x =
[[-3.95  0.67 -0.48 -0.29 -1.09  2.83 -3.22  0.69  3.00 -0.24  2.03  1.63
   2.37 -2.24]
 [ 0.97 -2.63  4.67  0.96 -1.70 -7.09 -0.78  0.55  2.01  4.58  2.73  4.89
   0.39  1.54]
 [-1.85  2.12  1.48 -0.41 -0.59  3.57 -2.87  0.88  0.98  1.29  0.45 -0.59
   2.13 -2.00]
 [-1.13  0.36  2.97  0.24 -0.46 -4.97 -1.82  1.90 -0.29  2.95  2.76  2.55
  -0.34 -0.40]
 [ 0.62 -1.67  0.92 -0.70  0.84 -0.23 -0.53 -0.10  3.10  0.12  1.85  1.83
   1.81 -2.27]
 [-0.61 -0.79  2.78 -2.16  0.08 -5.44 -0.47  1.98  0.61  2.11  2.45  3.28
   0.03  1.46]
 [-0.10 -0.40  4.24 -0.24  1.99 -6.04 -1.11  1.31  0.96  4.04  1.29  3.77
   0.34 -2.30]
 [-3.11  2.14  2.13 -1.11 -2.14  3.71 -0.31 -0.05  0.13  0.46  1.23 -1.19
   1.88 -1.49]
 [-2.57  1.15  4.51  0.59  1.91 -6.26 -2.34  1.27 -0.30  2.82  2.35  4.63
   0.70 -0.48]]
Indices start at 0.
(0, 0) = -3.95
(2, 5) = 3.57
(4, 1) = -1.67
(0, 12) = 2.37
(2, 2) = 1.48
(7, 9) = 0.46
(0, 5) = 2.83
(1, 1) = -2.63
(3, 13) = -0.40
(1, 10) = 2.73
(5, 8) = 0.61
(5, 10) = 2.45
(6, 11) = 3.77
(5, 3) = -2.16
(1, 6) = -0.78
(7, 1) = 2.14
(2, 3) = -0.41
(5, 0) = -0.61
(3, 2) = 2.97
(7, 5) = 3.71
(6, 4) = 1.99
(6, 13) = -2.30
(4, 9) = 0.12
(7, 11) = -1.19
(4, 5) = -0.23
(1, 13) = 1.54
(5, 2) = 2.78
(7, 7) = -0.05
(2, 6) = -2.87
(5, 12) = 0.03
(6, 9) = 4.04
(0, 7) = 0.69
(4, 10) = 1.85
(3, 5) = -4.97
(8, 0) = -2.57
(0, 13) = -2.24
(4, 8) = 3.10
(7, 2) = 2.13
(7, 6) = -0.31

m =
array([[ -6.0,   3.8,   1.6,  18.5,   5.8,  22.7, -11.3,   1.4,  -5.2,
         -8.0],
       [  0.5,  11.1,   2.2,  22.1,  22.7,   4.3,   9.4,  -7.2, -13.7,
         11.7],
       [  6.5,  18.6,  18.7,   1.1,  10.8,   6.7,  17.4,   5.0, -20.5,
          1.3],
       [ 16.0,  -1.5,   5.7,  23.5,   4.8,   9.7,  -3.4,   2.4,  29.9,
         14.6],
       [  4.1,  -0.6,  -0.2,   6.7,  15.9,  -3.7,  24.0,  20.1,  26.2,
          7.8],
       [ 14.9, -14.8,  -7.4,  20.1,   1.7,   7.2,  -1.2,  17.7,  10.8,
         15.3],
       [  3.8,  15.8,  15.0,  -3.9,  20.1,   2.0,   6.6, -13.6, -12.8,
          8.3],
       [  4.7,  24.9,  16.0,   0.5,  12.8,   4.6, -14.4,  10.5,   5.5,
         22.0],
       [ 26.6,   0.4,  12.5,  23.7,   0.5,   5.9,  19.6,  -6.7,   5.6,
         11.6],
       [  2.0,  28.8,  13.1,  23.4,  13.5,   9.1,  -0.5,  11.6,  -2.0,
         16.8],
       [ -4.0, -12.4, -15.5,  -7.0,   7.2,  -0.7,  -4.5,   3.5,   9.0,
          7.0],
       [ -3.4,  22.0,   2.2,   4.7,   1.6,  -0.1,   2.2, -19.6,  17.4,
          9.1],
       [  1.0,  19.1,  11.0,  -3.7,  -3.3,   2.7,  27.2,  13.3,  -7.3,
         -5.8],
       [ -5.7,   0.8,  -3.6,  12.6,  14.6,  13.1,  -8.3,  -2.8, -16.5,
          2.1]])
Indices start at 0.
(0, 0) -> -6.0
(6, 5) -> 2.0
(1, 6) -> 9.4
(1, 3) -> 22.1
(4, 0) -> 4.1
(0, 4) -> 5.8
(7, 8) -> 5.5
(9, 8) -> -2.0
(0, 7) -> 1.4
(7, 4) -> 12.8
(11, 6) -> 2.2
(9, 9) -> 16.8
(6, 7) -> -13.6
(11, 3) -> 4.7
(11, 9) -> 9.1
(5, 0) -> 14.9
(11, 1) -> 22.0
(7, 6) -> -14.4
(1, 4) -> 22.7
(10, 9) -> 7.0
(4, 1) -> -0.6
(8, 8) -> 5.6
(2, 7) -> 5.0
(12, 7) -> 13.3
(2, 3) -> 1.1
(3, 9) -> 14.6
(11, 0) -> -3.4
(6, 8) -> -12.8
(9, 1) -> 28.8
(11, 2) -> 2.2
(8, 7) -> -6.7
(12, 3) -> -3.7
(10, 1) -> -12.4
(5, 1) -> -14.8
(8, 2) -> 12.5

arr =
[[ 0.17 -0.02  0.11 -0.02 -0.12  0.24  0.04  0.06  0.22  0.15  0.08 -0.54
  -0.53]
 [-2.82  3.60 -1.60 -0.64  2.18 -3.67 -2.37 -1.55 -0.03 -2.22 -1.90 -2.29
  -0.25]
 [-0.55  0.05 -0.11  0.02  0.11  0.58  0.09 -0.23 -0.09 -0.58  0.18 -0.66
  -0.03]
 [ 0.16 -0.08  0.06  0.05 -0.24  0.32  0.05  0.02  0.17 -0.06 -0.01 -0.32
  -0.32]
 [-0.30  0.17 -0.08 -0.01  0.09  0.39  0.08 -0.18  0.07 -0.22  0.31 -0.75
  -0.57]
 [-3.34  1.22 -0.58  0.09  0.69 -0.14 -0.26  0.36 -0.44 -1.96 -0.04 -3.47
  -0.14]
 [-1.81  1.14 -0.42  0.19  1.03 -0.05 -0.35  0.45 -2.12 -2.54  0.26 -7.18
  -0.10]
 [-1.11  0.29 -0.18  0.23  0.16  0.45 -0.09 -0.22 -0.13 -0.70  0.11 -0.88
   0.63]
 [-2.22  3.36 -2.21 -1.60  2.13 -2.99 -2.56 -3.11  0.00 -2.79 -1.22 -1.90
  -0.29]
 [-0.72  0.28 -0.08  0.30 -0.12  0.36 -0.04 -0.19 -0.20 -0.81  0.33 -1.31
   0.07]
 [-0.52  0.05  0.00 -0.04  0.07  0.58 -0.01 -0.16 -0.16 -0.57  0.18 -0.81
  -0.10]]
Indices start at 0.
(0, 0) -> 0.17
(5, 5) -> -0.14
(4, 0) -> -0.30
(9, 11) -> -1.31
(2, 2) -> -0.11
(6, 12) -> -0.10
(7, 4) -> 0.16
(0, 10) -> 0.08
(8, 1) -> 3.36
(10, 6) -> -0.01
(3, 10) -> -0.01
(10, 7) -> -0.16
(8, 6) -> -2.56
(3, 5) -> 0.32
(4, 9) -> -0.22
(4, 7) -> -0.18
(5, 1) -> 1.22
(7, 5) -> 0.45
(9, 6) -> -0.04
(3, 6) -> 0.05
(2, 0) -> -0.55
(9, 4) -> -0.12
(4, 8) -> 0.07
(2, 3) -> 0.02
(10, 5) -> 0.58
(10, 3) -> -0.04
(3, 1) -> -0.08
(2, 7) -> -0.23
(7, 3) -> 0.23
(4, 5) -> 0.39
(5, 6) -> -0.26
(7, 1) -> 0.29
(4, 6) -> 0.08
(6, 7) -> 0.45
(10, 10) -> 0.18
(5, 11) -> -3.47
(6, 0) -> -1.81
(6, 11) -> -7.18
(7, 8) -> -0.13
(1, 7) -> -1.55

a =
array([ 5.77,  2.89, -2.63, -3.83,  7.75, -1.54,  1.27,  1.67,  2.46,
       -0.51,  5.64, -0.88,  3.50])
a[0] -> 5.77
a[2] -> -2.63
a[1] -> 2.89
a[9] -> -0.51
a[11] -> -0.88
a[6] -> 1.27
